Each row below holds a small network's activations on one input, seen along a few directions.
Each table varies a few parts of the input and shows all the possible inputs, shuffled.
Descriptions start from the smaller parts, as in this example, which fits no table here: values(2) and (point or ring(9) or (line(4) and ring(5))).
Shared parts are said once, and a part with two or three values counts as separate values.
In the rows, zero is written as 128.

Other details of the inputs shift rows strongly along two fixed directions, in all tables alike. That doesn't count.

Table:
r1: [169 170 101 132 160 147 134 124 234 112 104 157 144]
r2: [103  80 118 113 116 100 119 162  69 137 132 106 105]
r3: [181 177 125 108 146 156 115 117 131 135 125 111 109]
r4: [110 116 157 158 125 129 134 120 140 134 132 135 145]
r5: [176 182 111 112 128 141 131 106 132 112 130 101 118]
r6: [133 142 125 133 136 130 140 107 187 127 141 163 151]
r7: [127 111 157 145 119 117 131 124 144 134 141 139 137]
r8: [154 140  71 102 154 137 108 184 102  93  50  71  85]
r9: [ 98 111 131 128 117 127 141 110 130 142 151 159 144]
r10: [126 144 109 133 142 139 145 109 191 134 132 165 150]
r11: [130 109 196 131 105 123 115 115  69 166 183 115 120]
r12: [158 178 106 145 159 159 142 108 224 113  96 152 150]
r13: [151 145 101 119 143 127 120 139 151 112 106 130 120]
r14: [118  96 169 144 115 111 127 132 151 143 158 151 145]
r15: [ 92 102 143 146 115 114 121 143  47 130 112  95 117]
r16: [180 207 119 125 137 163 148  74 198 116 141 138 152]
r17: [144 136  41  87 158 134 106 187 108 101  67  91  83]
r18: [148 150  66 111 158 138 113 176  92  91  42  68  91]
r19: [142 147 140 149 135 138 139 104 194 130 131 159 150]
r20: [ 89 107 140 142 116 117 123 140  45 126 113 101 119]
r21: [153 136 188 134 123 144 124 109 140 164 172 132 137]
r22: [103 113 165 169 128 135 140 125 146 142 126 135 156]
r23: [ 98  76 174 146 104 107 124 145  87 139 146 118 129]
r24: [101 118 161 149 113 131 138 100 125 133 148 153 150]
r25: [157 151  54  76 148 128 105 168  86  81  70  95  84]
r26: [ 86 107 140 139 112 123 125 131  44 125 116 108 123]
r27: [101 122 103 117 130 136 128 126 121 130 130 148 130]
r28: [100  99 139 134 112 112 117 145  52 126 118  96 108]
r29: [133 135 122 138 140 128 143 119 200 134 133 157 150]
r30: [102  88 153 142 117 118 138 131 153 157 158 150 147]
r31: [161 172 155 146 118 143 145  74 174 140 167 136 152]
r32: [104 107 148 143 115 111 139 113 141 148 157 151 145]
r33: [189 188 130 135 140 158 144  96 217 126 141 128 149]
r34: [138 128 161 107 113 129 109 120  46 146 159 102 101]
r35: [ 95  94 118 105 108 103 124 139  56 126 137 119 111]
r36: [159 178 165 129 135 167 138  72 171 149 165 160 155]
r37: [125 106 186 139  85 106 127 108  65 150 191 100 126]
r38: [136 145  36  82 157 136 108 175  96  97  69  99  83]
r39: [117 109 143 135 117 110 132 121 137 139 153 145 138]
r40: [105  91 158 142 115 110 139 129 152 151 159 149 148]
r41: [ 98 119 162 157 118 129 137 106 124 137 142 146 149]
r42: [ 87  86 145 125 102  95 129 129  75 141 160 134 125]
r43: [114  91 162 140 114 109 133 129 155 146 162 150 147]
r44: [107 111 143 126 113 118 136 109 128 134 157 157 144]
r45: [167 165  94 125 161 145 139 123 234 116 106 152 145]
r46: [150 150 105 120 141 133 126 130 145 107 102 129 120]
r47: [130 126  88 116 149 139 121 158 164 126 104 131 122]
r48: [122  84 146 118 111 102 111 164  73 125 125  99 104]
r49: [126 121 134 138 130 125 128 138 128 122 117 121 128]
r50: [148 149  99 114 143 129 121 135 147 107 108 136 122]
r51: [129 140 112 138 141 139 144 112 198 140 130 161 150]
r52: [140 141  40  87 155 134 106 178 101 103  68  94  82]
r53: [ 91  94 163 142 103 108 126 125  68 133 147 124 127]
r54: [ 81  96 162 142 103 120 129 114  64 135 146 130 135]
r55: [161 154  59  80 146 134 110 162  87  80  64  89  83]
Description of these inputs: line(5) and (values(2) or line(9)).
Changing only the line(5) part turns r2 into r30. The same change can be made to r37. Which row results? -> r33
Change only the line(9) part in r9. List by row number the other rows that result. -> r24, r25, r26, r27, r35, r44, r54, r55
Start at r22 and move only the line(5) part, one step at a time. The first step leads to r18. Which rows follow, in order? -> r15, r20, r26
Start at r20 and move only the line(9) part, one step at a time. The first step leads to r41. Which rows follow, in order? -> r53, r46, r50, r6, r42, r10, r38
List by row number the other rows that have the line(5) part in common with r32. -> r3, r12, r13, r15, r19, r28, r31, r39, r51, r52

Table:
r56: [111 123 159 147 100 122 136 103 105 138 162 128 138]
r57: [ 51  38 169 136  86  79 128 140  40 145 173 128 127]
r58: [149 122 110  93 131 114 102 165  67 128 121  81  83]
r59: [110 135 176 164 104 139 157  63 173 153 182 168 175]
r60: [159 167 123 120 139 151 133 102 161 122 128 145 137]
r61: [162 169 131 126 136 154 129 105 167 117 126 143 132]
r62: [172 205  78 124 165 159 140 106 208 107 101 135 142]
r63: [150 149 164 148 130 149 145  91 217 156 166 166 159]
r64: [144 158  71 124 166 159 137 139 223 110  91 159 142]
r65: [162 153 121 114 137 149 136 114 180 138 135 134 131]
r66: [109 102 118 106 126 112 116 161  31 111  91  76  90]
r67: [132 122  55  93 153 131 105 181 116 101  72 106  94]
r68: [134 146 115 129 126 125 123 125 103 118 127 109 119]
r69: [113 127 147 140 109 125 143  98 113 141 162 134 147]
r70: [117 105 174 150 112 117 136 118 129 136 146 139 152]
r71: [ 65  32 161 138  85  62 115 149  25 149 166 130 107]
r72: [149 170 164 152 138 153 136  78 207 136 160 179 166]
r73: [110 112 110 123 132 127 112 166  44 121  88  87  97]
r74: [127 146 185 154 122 138 137  75 173 151 181 179 170]
r75: [143 135  48  89 153 111 115 177 116  92  61 105  85]
r76: [188 188  44  92 174 148 122 167 146  76  28  87  94]
r77: [191 193  83 107 175 158 131 124 221 126 104 134 130]
r78: [144 112 107  84 123 114 111 164  51 132 124  80  84]
r79: [120  98 172 153 109 114 129 130 126 139 153 122 138]
r80: [101 107 129 139 122 109 135 125 151 135 138 158 147]
r81: [121 136 117 128 145 141 129 136 115 118  92 114 121]
r82: [119 105 175 162 111 114 130 127 149 142 159 124 144]
r83: [152 137 101  87 123 132 109 144  60 104 107  90  86]
r84: [ 65  81 175 158 102 120 143 110 150 156 177 181 169]
r85: [147 125 127 126 128 126 125 148 126 114 107 108 121]
r86: [ 91  98 134 135 119 119 136 130 137 134 140 151 147]
r87: [ 84  99 152 156 116 125 115 133  66 150 129 116 121]
Describe the family of inputs behind these rows. -> line(8) or line(9) or (values(3) and ring(5))
Change only the values(3) part in r68. List by row number the other rows that result. -> r58, r72

Table:
r88: [159 163  81  98 148 144 120 143 120  99  85 102 104]
r89: [ 95  80 140 121 106  98 116 152  50 134 139 107 108]
r90: [138 145 114 134 146 140 134 127 178 123 111 143 138]
r91: [151 160 162 145 138 156 142  84 214 154 166 175 163]
r92: [ 84  85 182 156  98 108 138 107 119 159 181 159 156]
r93: [124 142 142 153 134 142 148  96 214 142 149 177 169]
r94: [115 118 136 129 119 120 120 130  79 129 130 115 118]
r95: [152 151  88 119 154 144 124 148 161 106  81 118 120]
r96: [143 149 101 110 137 136 123 136 112 110 103 109 111]
r97: [139 135  90 111 142 129 121 152 125 111  96 112 110]
r98: [119 123 143 146 131 132 135 121 160 134 129 146 145]
r99: [122 127 131 125 123 125 124 126  94 126 127 117 119]
r100: [145 140  73  99 143 129 119 156 118 105  91 104 102]
r101: [149 132 139 118 117 119 120 129 105 120 135 112 116]
r102: [108 105 203 161  93 118 140  92 111 167 197 133 154]
r103: [142 149 110 133 149 142 135 125 185 121 107 143 139]
r104: [ 90  72 140 116  97  93 117 153  33 136 149 104 103]
Describe the family of inputs behind these rows. -> values(3) or line(4) or (values(2) and line(5))
Start at r88 and move only the line(4) part, one step at a time. The first step leads to r96. Which rows follow, in order? -> r99, r94
List by row number the other inputs of the same sort as r100. -> r89, r90, r92, r93, r95, r97, r98, r103, r104

Table:
r105: [103 111 161 151 124 130 135 117 147 141 144 157 152]
r106: [119 135  99 111 131 132 122 134  87 115 111 118 112]
r107: [113 113 134 136 128 124 127 134 118 129 120 130 128]
r108: [145 146 143 132 131 144 139 106 172 137 150 140 143]
r109: [114 102 142 130 119 109 129 133 116 140 150 130 131]
r110: [148 152 107 117 140 130 116 137 101 105  95 100 107]
r111: [136 116 112 108 131 118 117 151 114 122 117 116 109]
r112: [163 152 105 109 138 129 117 140 116 109 111 104 102]
r113: [128 140 156 147 122 137 140 100 147 131 140 143 153]
r114: [122 113 119 122 119 116 124 140 121 127 134 124 124]
r115: [103 119 149 154 123 127 143 111 151 137 140 149 152]
r116: [123 122 111 126 132 127 123 145 111 119 102 116 115]
r117: [132 124 163 136 110 126 134 103 137 140 160 141 145]
r118: [149 141 106 120 142 134 130 134 168 124 114 137 125]
r119: [112 104 133 124 116 107 129 137 108 134 144 123 125]
r120: [162 157  87 104 158 143 123 148 180 110  93 133 119]
r121: [165 162 110 120 144 148 124 126 162 130 118 120 121]
r122: [135 151 145 145 133 151 143 101 170 134 135 143 152]
r123: [113 115 127 136 128 121 130 135 111 127 119 123 128]
r124: [136 141 116 121 134 135 118 141  92 126 108  98 109]
r125: [106 121 142 156 122 131 139 111 159 133 141 152 155]
r126: [ 89  79 151 111  92  97 115 133  28 145 169 119 109]
Changing only one part turns r123 into r109. The same change can be made to r122. Which row results? -> r108
Describe the family of inputs behind these rows. -> values(2) and (point or line(4) or line(6))
Change only the values(2) part in r112. List by row number the other rows that result. -> r110

Table:
r127: [125 140 143 160 141 146 139 116 178 130 112 148 155]
r128: [148 158  81 112 134 130 125 133 110  91  91 101 109]
r129: [123 146 118 121 142 154 137 102 170 147 142 173 144]
r130: [101  67 142 115 104  89 110 166  52 129 136 106 100]
r131: [134  99 207 129  99 118 117 112  96 177 208 130 128]
r132: [128 121 131 140 144 135 133 132 192 141 127 159 147]
r133: [127 117  89 110 154 133 110 177 121 129  90 111 102]
r134: [131 144 145 159 135 139 140 110 178 118 115 147 153]
r135: [ 74 106 175 149 104 131 135  92  75 157 167 149 147]
r136: [156 135  84  99 131 107 125 149 134 105 112 109 105]
r137: [ 78 106 178 152  98 117 136  94  76 145 171 147 151]
r138: [139 128 126 129 128 123 142 123 197 129 144 151 148]
r139: [129 137  94 129 155 149 116 163 114 115  68  96 107]
r140: [139 144  77  91 144 134 118 143 114 113 109 124 106]
r141: [112  96 137 126  97  85 122 143  32 112 130  81 102]
r142: [136 142 117 127 125 129 139 106 183 128 150 161 146]
r143: [173 176 168 142 134 159 132  94 164 144 148 123 142]
r144: [151 143  91 115 135 125 128 149 117  93  85  88 110]
Changing only one part turns r141 into r136. The same change can be made to r139. Which row results? -> r133
Describe the family of inputs behind these rows. -> values(2) and (point or line(8))
Change only the values(2) part in r142. List by row number the other rows that result. -> r128
